Each row below holds a small network's activations on one input, seen along a few directions.
In each table, some parts of the input vary, and every possible input appears once, in random order.
A made-up example of a description, with smaller parts first: one of 3 separate values, together with either a single point or one of 11 places along a line or (one of 5 places around a ring, together with one of 6 places along a line).
Shared parts are said once, and a part with two or three values counts as separate values.
(in the rows, 128 means zero)

Other details of the inputs vary at random and push rows far along three fixed directions, the same in every table; ignore that.
These rows show it; all are for the same input, with only those details redrawn:
[115 161 200 156 157 145  52 195  88 138 135 118 175 128 179]
[ 86 117 119 116 107 132  93 106 143 112 136  82 120  68  85]
[144 146 105 135 108 115 173 145 114 170 132 129 160 139 118]
[ 99 140 153 129  98 110 139 134 123 108  95 129 133 132 125]
[144 146 105 135 108 115 173 145 114 170 132 129 160 140 118]
[ 99 139 153 129  98 110 139 134 123 107  95 129 133 132 125]

Table:
row 1: [108 101 120 126 115 114  85  95 161 107 153  88  98  81 104]
row 2: [103 132 143 115 137 130 141 108 127 102 104 156 107 144 145]
row 3: [108 131 156 122 137  90 151 116 114 100 107 133 112 126 141]
row 4: [163 149 185 149 156 146  49 211  82  99 139 125 156 118 188]
row 5: [113 111 148 118 129 116 131 100 128 109 110 157 105 149 152]
row 6: [122 160 200 143 177 181  52 176  95 143 126 136 160 139 182]
row 7: [104 120 135 100 123 145  99 103 152  99 145  80 108  90  84]
row 8: [114 128 143 143 111 103 134 137 130  96  95 120 116 147 127]
row 9: [ 99 140 153 129  98 110 139 134 123 107  95 129 133 132 125]
row 10: [122 136 203 147 172 119  51 179  89 139 160 127 154 134 206]
row 11: [104 119 143 140 112 131 131 135 132 102  86 150 129 145 114]
row 12: [116 134 162 110 101 116 133 129 140 100 114 130 123 157 125]
row 13: [149 125 104 137 133  89 179 132 106 163 149 134 143 138 138]
row 14: [ 84 114 109 121 140 155 100  93 147 109 132 105  98  65  91]
row 15: [118 120 150 122 108 140 125 119 141 100 102 148 120 165 125]
row 16: [120 113 136 162 123 116 129 116 134  96  93 149 111 143 137]
row 17: [105  88 110 113 138 143  84  75 166 106 142 105  96  89 115]
row 18: [ 83  96  96 123 134 137  90  90 143 103 141 109 102  74 102]
row 19: [148 140 108 134 114 113 173 155 121 164 135 131 160 145 105]
row 20: [152 127 129 125 120 141 132 134 116  70  81 155 108 126 131]
row 21: [ 96 129 147 115 108  92 135 124 128 105 121 142 117 141 150]
row 22: [ 94 121 143 131 105 127 134 125 136 113 105 158 113 142 143]
row 23: [ 88 125 118 106 142 119 104  96 138 100 144  93 104  70 102]
row 24: [123 122 190 159 180 143  42 169  90 139 148 145 151 142 207]
row 25: [147 146 105 107 126 103 172 128 123 168 159 143 140 152 141]
row 26: [131 137  86 102 139 143 143 111 142 175 187  89 124  77  93]
row 27: [164 125  97 135 153 134 176 114 130 161 133 146 135 153 144]
row 28: [108 146 160 120 119 113 145 139 128 101  93 130 129 133 109]
row 29: [199 140 100 103 106 123 163 150 119 139 145 142 136 141 133]
row 30: [113 109 144 136 100 134 123 126 138 100 101 147 124 161 125]
row 31: [128 120 146 137 121 123 124 104 145 103 103 154 104 155 143]
row 32: [105 153 165 106 109 124 145 123 129 111  98 128 123 136 127]
row 33: [101 122 145 127  95 133 125 123 133 116  91 153 126 145 133]
row 34: [111 132 164 108 133  98 152 111 121 105 116 134 105 133 147]
row 35: [ 99 126 140 138 106 133 132 127 125 109  83 149 129 137 126]
row 36: [157 139 108 123 133 150 171 135 128 169 126 149 146 157 108]
row 37: [143 104  66 134 144 117 131 108 142 160 181  83 136  81 104]
row 38: [150 136 112 123 104 113 166 152 130 171 143 135 157 153 112]
row 39: [154 104  59 120 136 159 110 100 155 172 170  96 118 107  86]
row 40: [147 153 108 110 139 111 183 127 117 164 153 138 137 145 137]
row 41: [167 116  93 157 123 121 156 123 133 166 138 153 135 159 136]
row 42: [131 148 192 165 185 173  50 185  93 123 127 131 165 146 169]
row 43: [197 130 111 132 166 171  32 192 101 172 220  85 169  74 152]
row 44: [145 142 109 123  98 115 166 141 123 178 140 134 157 147 125]
row 45: [161 130 100 138 111 108 161 144 129 166 140 124 140 163 127]
row 46: [131 129  81  98 126 136 131 110 149 180 195  94 126  83  95]
row 47: [142  98 102  95 113 165  75 102 149  82 136 114  91  77 101]
row 48: [119 127 135 145 133 132 132 123 129  97  77 138 109 150 124]
row 49: [145 138  88 134 151 126 175 125 112 160 132 156 140 143 131]
row 50: [143 121  87 132 126 120 162 127 122 168 146 161 141 155 142]
row 51: [ 98  82  99 139 140 136  89  86 154  99 133 100 103  77 109]
row 52: [145 100  71 123 133 117 125 105 151 168 188  88 133  90 112]
row 53: [150 109 129 122  94 136 120 137 126  77  95 160 109 137 142]
row 54: [106 145 162 103  96 116 134 122 135 115 104 134 126 143 131]
row 55: [154 134 104 141 113 114 172 150 119 154 141 126 158 154 110]
row 56: [170 160 148 164 197 176  85 202  86 195 157 137 194 145 156]
row 57: [148 114 125 133 105 136 125 140 118  70  88 156 112 128 135]
row 58: [111 114 139 147 111 133 130 130 129  93  93 143 127 154 119]
row 59: [156 130 108 130 103 115 165 147 128 162 149 129 154 162 117]
row 60: [115 114 131 154 118 127 127 129 131  97  83 139 112 153 128]
row 61: [ 98 120 137  91 111 135  90 109 160 113 144  92 113  89  84]
row 62: [119 140 148 135 125 109 140 131 128  95  90 119 113 143 123]
row 63: [111 125 162 105 120  91 140 111 127 108 122 140 108 141 151]
row 64: [141 157 108 128 133 113 188 143 116 167 140 134 144 131 124]
row 65: [158 126  84 121 146 132 132  99 148 165 184  85 118  86  93]
row 66: [116 117 137 143 146 121 141 108 132  94  87 146 115 138 145]
row 67: [119 127 149 151 116  92 137 125 132  95 105 130 114 136 136]
row 68: [172 145 122 161 209 158  44 164 107 192 215  72 167  73 139]
row 69: [117 125 154 115 121  97 138 112 144 102 115 133 114 145 155]
row 70: [184 126  64 107 133 143 129 129 126 135 169  91 127  66  86]
row 71: [148 146  97 136 131 143 172 131 114 171 114 148 152 142 114]
row 72: [ 79 117 118 118 118 125 102 110 146 110 149  88 106  63  97]
row 73: [115 131 149 132 138  97 149 117 131  94  99 127 118 131 145]
row 74: [101  95 117 108 151 145  98  70 143 108 144 104  88  78 106]
row 75: [142 120 121  88 118 146  96 114 141  76 139  92  93  68 101]
row 76: [131 114  66 109 134 160 123  99 151 181 184 111 122  87  94]
row 77: [151 121 100 135 112 136 158 143 131 172 131 154 153 160 113]
row 78: [112 103 107 140 147 144  89  81 153  99 127 101  93  75  92]
row 79: [151 111  91 149 141 114 170 122 107 164 137 153 139 146 138]
row 80: [162 138 109 123 144 110 184 123 129 160 145 128 139 146 144]
row 81: [113 140 156 127 118 115 144 134 126  92  99 124 128 143 114]
row 82: [145 144 104 126 137 145 181 129 124 172 137 153 133 146 131]
row 83: [114 148 189 121 184 176  15 171 118 139 176  77 152  79 136]
row 84: [167 134  95 137 140 145 167 128 127 164 123 138 130 165 123]
row 85: [103 152 157 120 113 116 145 128 122 107  89 128 130 129 121]
row 86: [114 105 117 127 143 152  90  76 159 103 135 102  86  85 100]
row 87: [166 141 105 123 119 114 163 137 133 166 141 125 136 166 126]
row 88: [106 132 150 113 104 140 127 115 136 117  93 153 122 149 131]
row 89: [140 140  95 133 129  97 176 138 111 160 150 138 147 141 136]
row 90: [112 125 153 115 110 138 126 124 143 110  95 154 122 156 120]
row 91: [155 127 137 111 116 149 133 128 123  74  90 156 102 134 138]
row 92: [148 132  93 118 135 127 164 119 125 169 147 162 136 159 141]
row 93: [117 110 135 142 108 126 119 126 139 105  91 143 110 161 135]
row 94: [122 141 156 120 121 117 141 127 135 100  98 119 106 151 130]
row 95: [138 141 108 125 108 108 175 145 125 175 154 139 144 142 135]
row 96: [113 112 127 112 124 121  86  88 164 107 154  88  94  84 104]
row 97: [108 146 186 169 175 161  54 191  93 136 137 143 157 130 190]
row 98: [118 127 152 125 122 147 137 118 134  97  96 142 117 158 121]
row 99: [114 100 136 141 120 115 129 111 142 102 101 151 114 149 156]
row 100: [110 117 143 135 145 115 142 104 114 100  94 151 109 135 142]
Q: What do these inputs look like to the network?
A: one of 2 separate values, together with one of 5 places around a ring, together with either a single point or one of 9 places around a ring
Q: The inputs of row 21 and row 50 match in every part but the choice among 2 separate values. If row 81 is changed in the same way as row 21 into row 50, which row does it become?
A: row 42
Q: Change only the choice among 2 separate values in row 25. List by row number the other rows that result.
A: row 92
Q: Start at row 27 and move only the place on the ring of 9, one step at a time. The first step leads to row 74. Which rows follow, in order?
A: row 2, row 82, row 6, row 36, row 98, row 84, row 86
Q: Change only the place on the ring of 5 in row 74. List by row number the other rows that result.
A: row 5, row 24, row 79, row 100
Q: Change only the place on the ring of 9 in row 85. List by row number the other rows that result.
A: row 3, row 23, row 28, row 62, row 64, row 68, row 73, row 81

Table:
row 101: [109 121 125 129 117 152  89 131 137 117 126 101 130  97  93]
row 102: [141 131  89 124 111 101 203 111 137 170 137 129 141 144  99]
row 103: [197 157 147 162 188 166  85 197  89 190 174 143 178 152 192]
row 104: [ 95 131 178 143 110 101 143 135 125  85  69 164 122 171 168]
row 105: [113 125 136 105 127 136  90 111 138 112 138  99 112  94 118]
row 106: [191 166 148 161 167 161  85 221  80 186 165 128 198 148 169]
row 107: [150 120  78 115 110 127 193 109 137 165 135 150 134 153 101]
row 108: [113 120 127 121 129 122  94 121 135 114 151  99 112  93 117]
row 109: [127 107 118 129 142 136  91 111 129 111 139 110 114  88 120]
row 110: [106 131 135 108 132 132 100 122 134 112 147  98 116  83 115]
row 111: [115 134 175 137 110  97 145 142 119  81  78 161 121 167 174]
row 112: [136 140  84 116 110 111 205 116 133 170 136 136 137 137 101]
row 113: [159 122  74 131 114 131 191 105 143 164 128 151 125 149 106]
row 114: [131 110 111 124 146 145  94 113 138 108 141 107 109 100 118]
row 115: [105 129 175 148 122 110 140 131 113  85  66 173 120 171 163]
row 116: [114 123 138 117 133 122 101 118 136 117 150  92 122  91 114]
row 117: [ 95 119 129 129 131 128  91 117 138 123 147 101 116  98 113]
row 118: [ 92 145 193 124 107 111 140 130 122  88  65 161 117 174 160]
row 119: [117 111 131 106 131 145  86 114 141 103 142 112 111  98 115]
row 120: [155 118  67 132 124 126 194 107 136 158 126 145 127 153 105]
Q: The inputs of row 118 and row 105 match in every part but one. If row 112 is changed in the same way as row 118 into row 105, which row does it become?
A: row 110
Q: What do these inputs look like to the network?
A: one of 2 separate values, together with either a single point or one of 9 places around a ring
Q: Change only the choice among 2 separate values in row 108. List by row number the other rows that result.
A: row 117
